A small network was shown many inputs. Here are its activations along a few directions, one row for each input.
Each table varies a few parts of the input and shows all the possible inputs, shuffled.
A made-up example of a description, with smaller parts first: one of 4 places along a line, together with either a single point or one of 9 places along a line or (one of 2 separate values, together with one of 5 places around a ring).
Shared parts are said once, and a part with two or three values counts as separate values.
(in the rows, 128 means zero)

Other details of the inputs shift rows strongly along two fixed directions, in all tables alike. That doesn't count.

A family of inputs:
x1: [133 134 103 125 149 140 131 152 138  93 105 112 135 119 124]
x2: [124 112 155 121 104 109 123 112 132 151 142 157 132 142 136]
x3: [121 124 108 127 156 131 124 150 114  97 108 114 137 104 146]
x4: [129 136 115 133 155 141 129 153 134 103 103 121 132 101 141]
x5: [156 112 129 130  99 123 129 110 140 157 154 150 121 125 130]
x6: [150 118 141 124  99 119 126 110 149 155 141 155 119 135 120]
x7: [145 118 139 121 100 110 117 109 140 156 141 152 129 136 116]
x8: [120 138 125 110 156 119 121 138 116 101  99 123 121 111 132]
x9: [133 124 106 113 151 131 133 138 127  91 105 116 111 124 125]
x10: [149 114 131 127  99 115 119 116 141 161 149 147 139 127 123]
x11: [ 58 219 126 169 169 183 163 114  62 130 141  11 102 173  74]
x12: [127 123 110 130 152 140 133 150 124  99 111 122 126 106 149]
x13: [125 134 112 128 157 130 123 147 116 105 109 113 136  98 141]
x14: [132 125 159 126 107 118 126 114 145 156 138 155 117 130 132]
x15: [124 134 113 114 149 124 123 144 131  94 100 111 136 128 115]
x16: [145 115 140 125  96 119 128 113 153 150 142 156 126 144 123]
x17: [117 126 121 109 155 118 122 141 115  96  98 128 123 118 137]
x18: [135 122 102 123 147 139 134 148 132  90 111 115 130 120 127]
x19: [137 122  98 122 149 139 134 143 124  93 110 111 121 116 130]
x20: [132 119 100 118 147 130 124 147 125  93 110 115 141 120 125]
x21: [128 122 108 109 148 123 124 140 126  91 103 119 132 127 121]
x22: [133 114 145 141 101 121 120 123 140 160 148 153 150 129 142]
x23: [131 134 108 111 155 122 119 134 120  97 104 111 121 117 119]
x24: [129 120 158 127 102 118 129 117 150 151 138 162 124 138 134]
x25: [147 109 132 129  96 116 119 120 145 156 149 152 146 137 125]
x26: [122 135 115 135 153 141 130 158 138  96 105 120 138 109 142]
x27: [ 53 196 172 178 116 169 163  93  78 181 182  63 111 196  92]
x28: [139 117 144 139 105 119 117 122 137 163 147 154 143 119 140]
x29: [ 70 187 143 182 117 169 156  90  63 189 192  43 124 192  83]
x30: [153 119 133 134  99 126 129 115 145 159 147 147 129 130 125]
x31: [121 121 112 128 153 133 123 152 122  95 106 120 145 109 144]
x32: [144 116 139 140 105 126 128 116 138 160 154 158 125 116 147]
x33: [126 121 158 124 103 109 118 117 139 153 136 158 135 141 133]
x34: [122 127 112 133 153 142 132 155 130  92 111 120 134 110 145]
x35: [151 111 128 127 102 114 121 110 132 159 154 147 132 126 126]
x36: [124 138 126 113 156 128 127 141 126  97 100 126 109 110 135]
x37: [132 112 153 121 104 118 131 110 134 153 144 158 112 136 142]
x38: [141 109 138 124 100 121 132 109 145 146 147 149 121 145 125]
x39: [118 138 129 114 155 120 119 144 125 102  92 125 128 114 128]
x40: [143 105 133 117 100 108 121 104 131 152 147 152 124 141 127]
Each input here is: one of 2 separate values, together with one of 4 places along a line, together with one of 5 places around a ring.
Changing only the choice among 2 separate values turns x9 into x40. The same change can be made to x11. Which row results?
> x23
Changing only the choice among 2 separate values turns x14 into x39. The same change can be made to x34. Which row results?
> x31
Start at x27 and move only the place on the ring of 5, one step at a time. The first step leads to x37. Which rows follow, in order?
> x36, x14, x24
Which other rows does x15 become when the choice among 2 separate values takes its other values? List them by row number.
> x16
Start at x31 and move only the place on the line of 4, one step at a time. The first step leads to x20. Which rows follow, in order?
> x21, x2
Start at x17 and move only the place on the line of 4, one step at a time. The first step leads to x40. Which rows follow, in order?
> x29, x3
Which other rows does x1 become when the choice among 2 separate values takes its other values? List them by row number.
> x25
